A =
+8.81 -1.77 -0.27 -2.51 +2.01 -6.03 -0.74 -0.98 -2.09 +0.96 +1.37 +3.16
+5.00 -3.03 -0.01 +4.31 -0.13 +3.14 -3.63 -0.84 +0.36 +0.47 -2.79 +6.86
+0.56 -2.74 +4.26 +2.38 -1.68 +0.51 -0.98 +0.97 +1.59 -2.23 -0.15 +6.81
-2.55 -1.50 +0.43 -0.61 +0.61 -2.90 +5.28 +0.79 +2.42 +1.48 +4.23 +0.38
+3.11 +2.42 -0.93 -2.23 +7.50 +2.21 -0.60 -1.74 +3.41 -1.06 -1.03 -0.49
+0.11 +1.53 -0.75 -2.16 +1.63 -3.31 -2.62 +0.19 +5.43 -3.85 -5.59 +1.57
-2.41 -0.03 -1.25 -0.74 -1.29 +0.39 +1.87 -0.26 -0.10 +1.06 +2.63 +0.21
Counting starts at 1.
Give the bottom-left entry.
-2.41
Give the entry directly above +0.38.
+6.81
Give the entry directly above +1.59.
+0.36
The entry at row 2, column 1 is +5.00
The entry in row 1 and column 3 -> -0.27
The entry just left of the smallest entry -> +2.01
The entry directly below the smallest entry is +3.14
Give the entry directly below +2.38.
-0.61
The entry just left of +6.86 -> -2.79
The entry just left of -0.27 -> -1.77
Give the entry at row 3, column 2.
-2.74
Give the top entry of the column that holds the largest entry.
+8.81
The entry directly below +0.36: +1.59
Give the smallest entry.
-6.03
The entry just right of the smallest entry -> -0.74
Give the entry directly above -2.90.
+0.51
The entry at row 3, column 3 is +4.26
Give the entry directly below -1.74.
+0.19
The top-right entry is +3.16
The entry at row 2, column 3: -0.01
The entry directly above +1.48 -> -2.23
Give the entry directly below +3.11.
+0.11
The entry directly above -1.03: +4.23
The bottom-right entry -> +0.21
The entry just left of +1.37 is +0.96
Give the entry just right of +4.26.
+2.38
The entry just left of +3.41 -> -1.74
Give the entry directly below +2.01.
-0.13
Give the entry directly below -0.13.
-1.68
The entry in row 2 and column 2 -> -3.03

x =
array([-0.01, -0.04,  0.13, -0.01,  0.13,  0.18, -0.20,  0.12,  0.14,
        0.10,  0.21])
The first entry from the left -> -0.01
Read off the last entry.
0.21
The third entry from the right: 0.14
The minimum is -0.20
Read off the 3rd entry.
0.13
The 2nd smallest entry is -0.04

Questions about the row below.
1) What is the entry just left of +5.85?
2) What is the entry just left of +3.11?
3) What is the entry just left of -3.57?
4) What is the entry just right of +3.11?
[-5.79, -6.83, +5.85, -0.67, +4.75, +3.73, +3.11, -3.57, +5.00]
1) -6.83
2) +3.73
3) +3.11
4) -3.57

Read these off the array that follows.
1) Give the bottom-right entry.
2) Give the entry in the bottom-left corner.
3) Give the first entry, reading row by row.
4) Give the entry directly below 95.
5) Give the first entry on the diagonal from the top-right corner.
6) Give the 3rd entry on the diagonal from the top-right corner.
7) Give the smallest entry in the last column.
8) Give the 2nd entry on the diagonal from the top-right corner.
[[181 185 118 135 134 172 210 135 122 185 165]
 [179 130 163 147 120 179 200 125  65 172 129]
 [170 142 189 122 131 177 196 140 106 203 156]
 [184  73 180  95 140 172 186 119 139 167 167]
 [161  78 228 138 160 175 167 128 108 192 150]
 [146  44 243 117 145 210 154 123 110 151 136]]
1) 136
2) 146
3) 181
4) 138
5) 165
6) 106
7) 129
8) 172

m =
[[571 759 905 596 592]
 [860 708 584 954 691]
 [587 804 897 695 838]
 [583 864 882 186 991]]
Indices start at 1.
The entry in row 3 and column 1 is 587
Report the entry at row 1, column 3.
A: 905
Report the minimum.
A: 186
Report the entry directly below 905.
A: 584
Report the entry in the bottom-left corner.
A: 583
The entry just right of 905 -> 596
The top-right entry: 592
The entry just right of the smallest entry: 991

array([-178, -724, -742,  -15,  960])
The entry just left of -742: -724
The entry just right of -742: -15
The first entry from the left? -178

Read these off the row that follows.
1) Which number is the entry just left of -0.18?
2) Which number is the largest entry?
-3.17 -2.43 +6.06 +6.83 +3.50 -0.18
1) +3.50
2) +6.83

Read these off the array that follows.
1) Read off the entry just left of the smallest entry.
2) Read off the largest entry in the first column.
3) Read off the entry just right of +0.79.
4) Read off the bottom-left entry.
5) Read off the smallest entry in the first row.
6) Read off the entry just left of +6.18.
7) Read off the bottom entry of the column that holds the largest entry.
8) Read off the first entry on the main diagonal.
[[-3.88, -4.35, -2.84, +1.74, +5.24, -4.00, +4.32],
 [+2.13, +2.61, +3.13, -0.83, +0.31, +1.58, -3.48],
 [+1.58, +0.25, +1.30, -6.17, -3.91, +6.18, -7.89],
 [+0.79, +1.75, -0.43, +0.77, -1.97, -1.19, +1.75],
 [+1.30, -0.21, -1.88, -1.57, -1.92, +0.60, -0.51],
 [-0.21, -1.25, -1.11, +1.95, -1.26, -0.10, -0.85]]
1) +6.18
2) +2.13
3) +1.75
4) -0.21
5) -4.35
6) -3.91
7) -0.10
8) -3.88

a =
+7.04 -3.65 +5.06 +8.45 +7.43 +4.58 -5.81 +4.55 -4.50
-7.43 +7.31 -6.78 -8.39 -2.02 -1.63 +0.90 -4.60 +7.08
+3.30 +7.92 -5.68 -1.24 -6.40 -0.14 +3.27 -2.83 -1.91
+0.27 -2.27 +3.07 -0.44 -4.11 -7.15 -6.31 -4.99 -6.31
Which number is the largest entry in the first column?
A: +7.04
Which number is the entry in the top-right corner?
A: -4.50
The bottom-left entry: +0.27
Which number is the second-last entry, reading row by row?
A: -4.99
Which number is the second entry on the diagonal from the top-right corner?
A: -4.60
Which number is the entry just left of -7.15?
A: -4.11
Which number is the second largest entry?
A: +7.92
The top entry of the column that holds the smallest entry is +8.45
The last entry, reading row by row -> -6.31
The 3rd entry on the diagonal from the top-right corner -> +3.27
Which number is the entry just right of +7.92?
A: -5.68
Which number is the second entry, reading row by row?
A: -3.65
Which number is the entry just left of -2.02?
A: -8.39
The third entry from the end, reading row by row -> -6.31
The smallest entry in the first row: -5.81
The entry directly below -7.43 is +3.30
The entry just left of -6.40: -1.24
Which number is the last entry in the row that holds the smallest entry?
A: +7.08
Which number is the third largest entry?
A: +7.43
Which number is the second smallest entry?
A: -7.43
Which number is the smallest entry in the last row?
A: -7.15
The entry just left of the largest entry: +5.06
The entry just left of -5.81 -> +4.58
